A small network was shown many inputs. Here are its activations along a few directions, one row for each input.
Each table varies a few parts of the input and shows all the possible inputs, shuffled.
Descriptions start from the smaller parts, as in this example, which fits no table here: one of 6 places along a line, together with either a single point or (one of 2 separate values, together with one of 5 places around a ring) or one of 11 places along a line.
Shared parts are said once, and a part with two or three values counts as separate values.
(in the rows, 128 means zero)

Other details of the inputs vary at random and push rows far along two fixed directions, the same in every table; ignore that.

Table:
x1: [132 120  86 151 188 126 122 173 142 116 148 151 118 122 175 191]
x2: [128 122 162  99 107 122 100  81 123 109 121 117 144 141  88  63]
x3: [114 165 158  84  99 132 126  91 125 147 116 115 150 123  88  70]
x4: [128 176 214  64 168 120 118  66 162 125  70 142 174 177  99  88]
x5: [104 140 126  99  74 137 131 130 116 137 151 128 144 138 109  78]
x6: [141 102 125 173 157 136 125 144 140 125 117 122 114 138 165 181]
x7: [146 100 127 166 159 128 119 141 125 138 119 123 106 140 156 189]
x8: [ 97  93  80 146  19 128 122 143  80 137 165  66 123  82 100  46]
x9: [106 145 130 101  73 143 129 129 114 149 144 118 122 121 103  80]
x10: [134 135 218  89 172 119  91  49 153 101  85 171 149 183 104 129]
x11: [136 130 104 158 151 134 158 176 138 126 142 155 122 120 162 185]
x12: [ 97 114  62 131  26 144 152 176  82 152 169  93  85  74 121  69]
x13: [122 128 165  93  96 106 104  70 125 104 117 122 141 133  93  80]
x14: [140 123  96 157 160 139 151 171 138 132 135 153 108 130 150 184]
x15: [ 95 111  38 126  46 117 116 174  87 129 192  91 124  62 127  63]
x16: [155 109 115 169 161 127 123 151 143  99 128 132  95 130 165 188]
x17: [154 103 115 174 165 115 129 139 126 136 120 111 110 126 151 192]
x18: [150 131  93 161 170 135 162 159 133 128 140 146 132 116 149 194]
x19: [125 169 219  67 166 120 124  61 160 128  86 160 192 176  96  90]
x20: [159 144 127 153 203 131 159 134 148 142  95 145 108 128 160 198]
Each input here is: one of 2 separate values, together with either a single point or one of 4 places along a line or one of 5 places along a line.
Changing only the choice among 2 separate values turns x16 into x2. The same change can be made to x14. Which row results?
Answer: x4
Change only the place on the line of 4 in x8. List by row number the other rows that result.
Answer: x2, x13, x17

Table:
x21: [136 131  70 162 136 140 167 181 128 142 153 135 108  97 157 177]
x22: [118 158 148  93 125 134 139 118 132 147 117 137 144 138 110 101]
x23: [159 140 183 135 212 133 130  99 159 130  82 155 124 170 140 195]
x24: [127 133 155 113 123 124 123  94 127 132 109 122 138 131 109 103]
x25: [119 123 165 117 117 134 115 110 128 130 114 128 137 156 117 105]
x26: [127 130 138 119 110 123 128 108 116 137 117 114 128 121 111 104]
x27: [163 139 176 140 228 117 128  97 166 114  84 148 151 161 142 193]
x28: [127 133 133 122 118 124 127 110 123 135 120 107 141 117 112 104]
x29: [130  92  81 174 119 130 124 175 117 121 157 124  97 113 162 175]
x30: [109 140 114 107  83 130 139 138 119 133 145 126 139 118 112  84]
x31: [142  96  72 175 129 115 129 162 118 110 156 121 100  94 158 178]
x32: [125 124 127 120 122 117 111 114 123 118 129 109 139 119 117  98]
x33: [128 122 139 124 109 119 124 109 121 119 122 119 135 125 114 105]
x34: [133  96  84 174 129 136 130 175 120 125 148 124  93 116 163 171]
x35: [104 134 113 101  89 123 120 135 120 123 153 130 139 119 117  87]
x36: [156 131 181 134 219 128 112 100 165 109  89 162 126 174 146 190]
x37: [119 150 149  99 123 131 135 116 136 130 125 141 152 143 114  99]
x38: [131 122  63 157 136 131 149 186 128 124 158 137 104  99 161 168]
x39: [124 119 132 120 115 118 111 111 121 115 127 120 128 123 119 100]
x40: [111 149 118 102  89 137 144 136 115 150 140 122 135 117 111  85]
x41: [142 100  65 176 133 113 130 167 118 113 158 110 110  89 157 175]
x42: [142 108  83 176 120 138 147 164 119 133 144 120  90 102 150 175]
x43: [105 135 114 101  88 125 120 134 118 124 155 129 141 120 117  85]
x44: [111 121 134 120  82 139 124 129 107 150 129 110 121 130 112  90]
x45: [115 148 144  94 132 130 123 118 137 125 128 142 146 141 119  96]
x46: [115 112 129 117  81 124 102 117 113 115 144 117 123 127 113  92]
x47: [117 129 163 114 117 140 119 109 126 143 112 125 134 150 114 104]
x48: [163 146 174 136 228 121 133  98 160 131  79 143 144 156 140 193]
x49: [116 156 148  95 125 135 138 116 137 143 119 139 147 137 111 100]
x50: [126 122 145 124 103 131 120 113 123 122 125 123 126 138 114 108]
Changing only one part turns x22 into x49. The same change can be made to x44. Which row results?
Answer: x47
Describe the family of inputs behind these rows.
Answer: one of 5 places along a line, together with either one of 2 separate values or one of 4 places along a line
Which other rows agree with x35 in the place on the line of 5? List them by row number.
Answer: x29, x31, x41, x43, x46
Change only the place on the line of 4 in x36. List by row number the other rows that result.
Answer: x32, x34, x39
A walk changes only the place on the line of 5. It starts at x43 and steps to x45. List the rest of the walk in order.
Answer: x37, x21, x40
